A small network was trained on made-up records. Each row is its average activation on records with the value named, seen along a few directions.
Values that are neighbours, or in one group, have similar rows; names and order tell nothing.
(in the rows, 500 means zero)
Strong random noise was added to every row along 18 fixed directions; ignore it. To show where, here is one row again and again, with new noise each time:
444 341 368 567 502 305 344 402 349 689 295 774 329 612 435 548 316 484 535 541 861 501 371 588 546 427 507 431 341 299 311
566 461 429 364 506 730 428 576 795 498 664 298 932 378 468 720 428 393 340 538 310 614 470 475 607 520 259 557 708 547 413
567 412 349 585 511 496 452 649 645 440 513 698 536 232 328 796 496 273 423 600 440 561 420 604 514 488 640 413 683 680 529
342 471 376 532 513 318 521 560 401 554 777 685 548 663 595 431 583 548 620 467 513 358 500 395 456 502 586 453 588 566 637
519 547 346 634 415 460 557 438 395 422 455 636 521 461 509 431 511 685 318 477 687 704 472 456 452 417 411 281 549 492 199
355 403 525 548 480 420 489 689 347 643 550 409 294 292 483 388 412 738 568 545 524 496 586 475 664 540 526 326 270 357  65
565 543 583 620 475 316 543 510 273 507 221 625 293 329 529 437 647 428 604 337 416 496 441 413 439 613 481 473 458 556 555
135 357 357 429 649 507 563 403 618 489 894 661 711 486 481 193 342 734 234 668 715 376 567 553 591 380 657 496 678 557 491
651 627 512 624 922 647 514 764 320 576 614 415 491 321 309 578 573 663 319 704 534 672 479 401 494 593 677 371 639 460 582
421 561 391 507 516 336 547 598 621 452 588 621 547 694 712 431 550 373 674 540 452 476 353 454 233 568 349 626 716 335 748
537 465 662 607 642 195 541 391 592 529 129 396 401 595 518 329 915 709 837 594 626 752 609 611 411 471 571 643 401 283 884
479 542 427 676 693 483 489 617 501 562 450 374 478 445 623 282 461 649 377 664 640 598 479 554 366 651 464 447 507 297 483
630 659 520 587 475 577 463 547 491 683 556 310 535 493 391 490 828 619 553 448 458 574 821 526 760 367 600 316 549 500 408
459 329 442 556 700 477 237 551 442 572 625 277 562 243 363 700 332 513 438 565 421 363 288 669 511 608 432 531 620 598 429
609 481 470 607 604 454 584 412 508 429 505 589 431 565 452 584 501 388 496 498 748 498 465 542 362 183 774 372 457 768 515
536 499 417 495 571 567 466 458 418 573 504 587 661 540 406 459 568 663 347 440 562 641 661 268 648 353 393 472 611 459 384
530 616 535 501 540 488 571 395 380 374 522 721 256 625 367 455 591 411 489 441 586 409 560 430 440 256 719 524 670 587 593
525 305 504 420 499 474 413 447 576 372 643 444 542 655 412 687 596 428 594 410 396 495 657 354 523 312 659 638 544 733 575
639 647 488 643 609 663 441 449 512 394 546 294 405 456 495 476 471 361 273 533 550 371 473 719 343 532 696 434 628 687 586
416 686 605 437 510 616 638 646 456 630 553 448 374 436 625 170 434 447 448 444 421 412 621 330 597 518 405 493 535 281 257


M, 12 values:
m9: 435 552 382 557 398 419 488 547 561 454 578 640 500 793 609 528 564 460 578 562 501 541 465 428 435 590 436 607 599 314 607
m3: 393 296 397 391 395 264 510 513 499 571 422 957 262 517 522 447 449 148 549 455 593 766 451 612 513 652 778 475 579 317 373
m2: 483 472 568 326 494 560 598 324 306 354 483 764 297 425 481 309 402 455 393 286 462 461 492 487 484 524 695 508 486 635 547
m1: 612 615 593 483 625 521 442 434 450 599 544 248 503 291 393 571 589 569 532 559 539 558 298 936 523 539 554 314 592 494 501
m10: 557 477 416 317 432 569 501 400 531 440 408 767 628 434 265 570 587 721 521 466 418 538 744 571 535 284 484 493 544 617 765
m11: 529 661 705 307 302 784 736 354 629 496 615 324 581 670 532 406 425 424 341 477 558 502 716 463 660 310 628 427 305 592 258
m7: 525 520 421 547 506 412 432 593 168 654 553 622 357 584 484 517 579 556 598 329 446 642 484 370 576 590 519 400 579 384 323
m6: 384 517 431 377 512 677 522 477 708 404 819 461 665 634 460 407 458 634 362 639 511 414 719 497 535 300 556 548 645 518 567
m12: 395 287 367 507 364 477 341 272 510 457 384 555 521 571 523 567 162 557 337 545 745 572 248 723 483 648 390 531 311 391 253
m8: 657 436 399 371 469 588 382 687 651 274 468 437 337 439 358 797 466 511 716 498 225 783 485 591 358 365 367 604 706 356 384
m5: 536 577 576 513 395 499 638 406 821 339 355 667 472 691 409 565 737 397 559 708 610 690 592 583 562 414 698 616 556 378 780
m4: 291 525 689 498 507 330 788 503 476 606 820 434 684 345 549 340 782 607 650 388 380 535 535 336 747 400 586 397 562 694 344
M is arranged as a line.
Question: Name the neighbours of m8, in listed order.
Answer: m7
Question: Name the neighbours of m11, in listed order.
Answer: m3, m10
Question: Name the neighbours of m1, in listed order.
Answer: m6, m4
Question: What is the length, in steps, of the shortest route from m2 to m5?
Answer: 2
